Each row below holds a small network's activations on one input, seen along a few directions.
In each table, some parts of the input vary, and every possible input appears once, in random order.
Descriptions start from the smaller parts, as in this example, which fits no table here: values(3) and (point or ring(11) or (line(4) and ring(8))).
Shared parts are said once, and a part with two or three values counts as separate values.

Other details of the inputs vary at random and push rows far along two fixed directions, the same in every table; ignore that.

Rows:
x1: [ 18 -29  16  21 -14   8 -31   5 -14 -39 -12 -30  20   0  -8  33]
x2: [-5  3 -3 -6  5  3  1 -4  4 13 10  1  3 -8  5  2]
x3: [-1  0 -5 -3 -3  4 -1 -2  5  8  9  6 -2 10  4 -1]
x4: [-15 -15 -15  -2   0 -12  18   8   4   9  -2   2 -12   9  -1   4]
x5: [ 13 -21  11  16 -18   8 -29  -2  -9 -33   0 -34   7  13 -15  28]
x6: [ 7  1 -1 -5  4  8  6 -2  3  8  2  9 -1 -2  7  2]
x7: [ 15 -22  12  21 -15   2 -30  -4  -1 -32  -6 -32  12   7 -11  30]
x8: [-10   3  -4  -9   8   4  -3  -2  -3  11   7   3  -4   1  -4  -8]
x9: [-6  1 -2 -3  6  0  1 -3  4 14  7  3  6 -9  5  1]
x10: [ -3   7  -3  -2   1  10   4   3   3   1  -3   3  -2   0   4 -17]
x11: [ -6  -2   0  -5   6  -6  -3   0  -4  11   4   4   6  -3   2 -10]
x12: [-2  6 -6 -5  7  8  1  3 -3  5 -1  5 -5  6  3 -7]
x13: [-13 -16   4  -2  -6   4   9  17   2   7  -1   6 -16  -8   7   0]
x14: [  7 -26  14  11 -12  13 -31  -3 -11 -28   5 -37  13  -1  -8  33]
x15: [ -7   2  -1  -8   7  -6  -2   0  -4  10   4   5   2  -2  -1 -12]
x16: [ 2  4 -3 -5  3  8  5  0 -3  6  5  8 -4  5  7 -4]
x17: [ 19  89  12  32  10 -97  51 -36   5 -24 -40 -35 -59 -28 -55  17]
x18: [ -4   7   0  -5   0   4   4   8   2  -4  -2   8   5   0   5 -14]
x19: [-7 -2 -2 -1  6 -4 -1 -1  0 14  3  5  9 -8  5 -5]
x20: [ 5  4 -2 -5  3  7  5 -2  0  6  4  8 -4  2  7  0]
x21: [-4  4 -8 -5  1  6 -1  3  1  8  4  5 -3 11 -6 -7]
x22: [ 20 -18  18  19 -16  12 -21  -6  -7 -41  -8 -34   7  -2 -10  22]
x23: [ 1  3 -2 -4  4 -1  2  8 -4  4 -1 11  4  2  7 -6]
x24: [-2  1  3  2  2  5  4  3  4 -2 -4 15  8 -5  5 -9]
x25: [ 5  2 -2 -2  5  3  6  0  3  7 -1 11  2 -3  6  0]
x26: [ -2   6  -7  -7  -2  -6  -1   5   1   7   2   8   1   9  -2 -10]
x27: [ -3   3   2  -3   0   4   2   8   2  -5  -2  11   7  -1   6 -11]
x28: [ 0  5 -3 -6  4  0  1  8 -4  2  0  9  1  4  5 -8]
x29: [-2  1 -6 -4 -3 -6 -3  5  2  8  1  9  5  9  2 -9]
x30: [-23 -11 -13  -8   0  -9  17  -4  -4  14  -6  -2  -7  -5   0   7]
x31: [ 0  2 -5 -2 -1  1  1 -4  9 10  7  8 -2  7  5 -1]
x32: [ 3  0  3  0  3  9  6 -2  8  1 -2 13  3 -7  6 -8]
x33: [ 5 -1  3 -3  1 12  7 -4  7  3  1  9  0 -5  8 -8]
x34: [-2  2 -6  2 -1 -8 -1  1  6 10  0 12  5  5  4 -7]
x35: [  1   5   0  -2  -1   9   7  -1   2   1   2   6  -3  -1   6 -14]
x36: [-7  3 -2 -7  5  3  0 -3 -3 10 12  1 -2 -1  1 -3]
Description of these inputs: line(4) and (point or ring(8)).
The inputs of x3 and x20 match in every part but the line(4) part. If x21 is changed in the same way as x3 into x20, which row does it become?
Answer: x12
Which other rows does x4 become when the line(4) part takes its other values? List them by row number.
Answer: x13, x17, x30

Rows:
x37: [-10   4  -5  -7   1  -4   4  12   0   3  -6  16   9   4   3 -17]
x38: [ -3   8  -9 -12   3   2  -6   3   0  16  15   6  -2  12   2 -11]
x39: [ 28  24  25  30   1 -32  -5 -26  -4 -49 -17 -46  -9 -33 -31  25]
x40: [-29 -19 -13  -6  -7  -3  27   6   8  18  -1  -1 -26   4   0   5]
x41: [-13   7  -9 -10  10  -7  -3   4   0  23   8  12   5  -1   3 -15]
x42: [ -6   0 -12  -4  10  -8  -4  -8   6  25  12  13  11   0   3  -3]
x43: [ 18  32  16  30  -2 -49 -12 -18 -10 -43 -21 -45  -9 -10 -45  17]
x44: [ 2 10  0 -8  8 20 10 -3  6 12 10 16 -5 -6 11 -6]
x45: [  -2 -116   24   11  -42   78  -73   43  -24  -53   -3  -35   64   24
   25   43]
x46: [  0  11  -3 -11   8  15   7 -12   3  18  12   9  -3  -4   8  -5]
x47: [  2   8 -11  -8   0   3   7   9   3   3  -1  19  -3  16   2 -19]
x48: [ -3   8  -8 -11   3   1  -1   3  -2  11   8  12  -5  17   1 -17]
x49: [ 38  27  17  37 -11 -32  -4 -14  -1 -59 -29 -41 -16  -2 -33  21]
x50: [  8   8   2  -2   0  14  17   3  11   6  -3  25  -9  -2  14 -13]
x51: [-26 -23  -9 -10   3 -10  22  14  -9  24  -6   3 -14   0   7  20]
x52: [ -5   1  -3  -8  11   7   5 -11  -1  17   8   7   7 -17  10  -8]
x53: [  0   1   8  -3   0   6  14   5   6   5  -6  20   2 -14  15 -15]
x54: [ -1   8 -10 -10   3   0  -3 -10   7  23  19  10   3  12   6  -1]
Describe the family of inputs behind these rows.
Answer: values(2) and (point or ring(8))
The inputs of x45 and x49 match in every part but the values(2) part. If x37 is changed in the same way as x45 into x49, which row does it become?
Answer: x47

Rows:
x55: [ -8   2  -8   1  -2 -19  10   5   3   9  -4   3 -11   6  -5   1]
x56: [-14   2  -2  -1  -1 -12  20  10  -1   0 -14   3 -16  -3  -3  -8]
x57: [13 17  7  3  3  5  9 -2  5 -6 -5 11 -3 -7  6 -8]
x58: [ -5  12 -11  -3   6 -17  -3  -8   2  14   7   2   2   5  -7  -4]
x59: [ 14  26   5  -2  10   2   0  -9   2   2   5  12   5  -9   3 -14]
x60: [ 12  26   5  -1   9   3  -3 -11   4  -1   8   7   4 -10   0 -18]
x61: [-10   3  -6  -2  -1 -12  10   4   1   7  -1   0 -16   6  -6  -2]
x62: [ 13  21   4   1   8  -1  -5  -9   6   0   5  11  10  -9   3 -14]
x63: [-10   4  -2   0   0 -16  22  12  -3  -1 -16   4 -15  -2  -2  -2]
x64: [  4  15  -4  -2   8  -9  -7 -10   1   9   8   4   7  -1  -3  -9]
x65: [  49  -30   40   60  -34  -23  -76  -22  -31 -114  -28 -124   16    2
  -65   93]
x66: [ -32 -101   -8  -27  -22   79  -46   40  -14   18   29    6   42   39
   39   13]
x67: [ -6  13 -10  -5   7 -10  -3  -9   0  12   9  -2  -2   5  -9  -6]
x68: [ 10  13   5   3   1   4   7  -2   9  -3  -4  14   3  -7   7 -12]
x69: [  6  11   3   3  -1   4  16  -1   7  -7  -8   9 -10  -6   3 -13]
x70: [  3  18  -4  -5   9  -3  -6 -11   0   8  10   1   3  -2  -4 -12]
x71: [-12   0  -3   2  -3 -18  19  11   1   0 -15   6 -10  -2  -2  -5]
x72: [ 6 17 -3 -5 10 -5 -5 -9 -3  8  7  3  4 -1 -2 -6]
x73: [ -7   7 -10  -1   1 -21   5  -3   3  11   2   1  -7   8  -7   0]
x74: [  9  17   6   1   2   9   8  -3   7  -5  -2  10  -3  -8   4 -14]
x75: [-19 -14   4  -3  13  -3  28 -22   3  28   7 -13 -17 -42   7  32]
x76: [ -6   8 -10  -4   2 -16   8  -1  -1  11   2   0 -11   9  -6   3]
x77: [ -15 -102    4  -17  -25   91  -37   43   -5    0   13   20   49   27
   50    7]
x78: [ -7   3  -7  -2   0 -14  12   6  -1   8  -4   2 -15   7  -4   4]
x79: [ 10  12   3   4   1   0  18   1   5  -8 -11  11 -10  -5   4  -7]
Describe the family of inputs behind these rows.
Answer: point or (values(3) and ring(8))
Which other rows does x69 become when the ring(8) part takes its other values? List them by row number.
Answer: x56, x60, x61, x66, x67, x70, x74
Which other rows does x61 become when the values(3) part takes its other values? List them by row number.
Answer: x55, x78
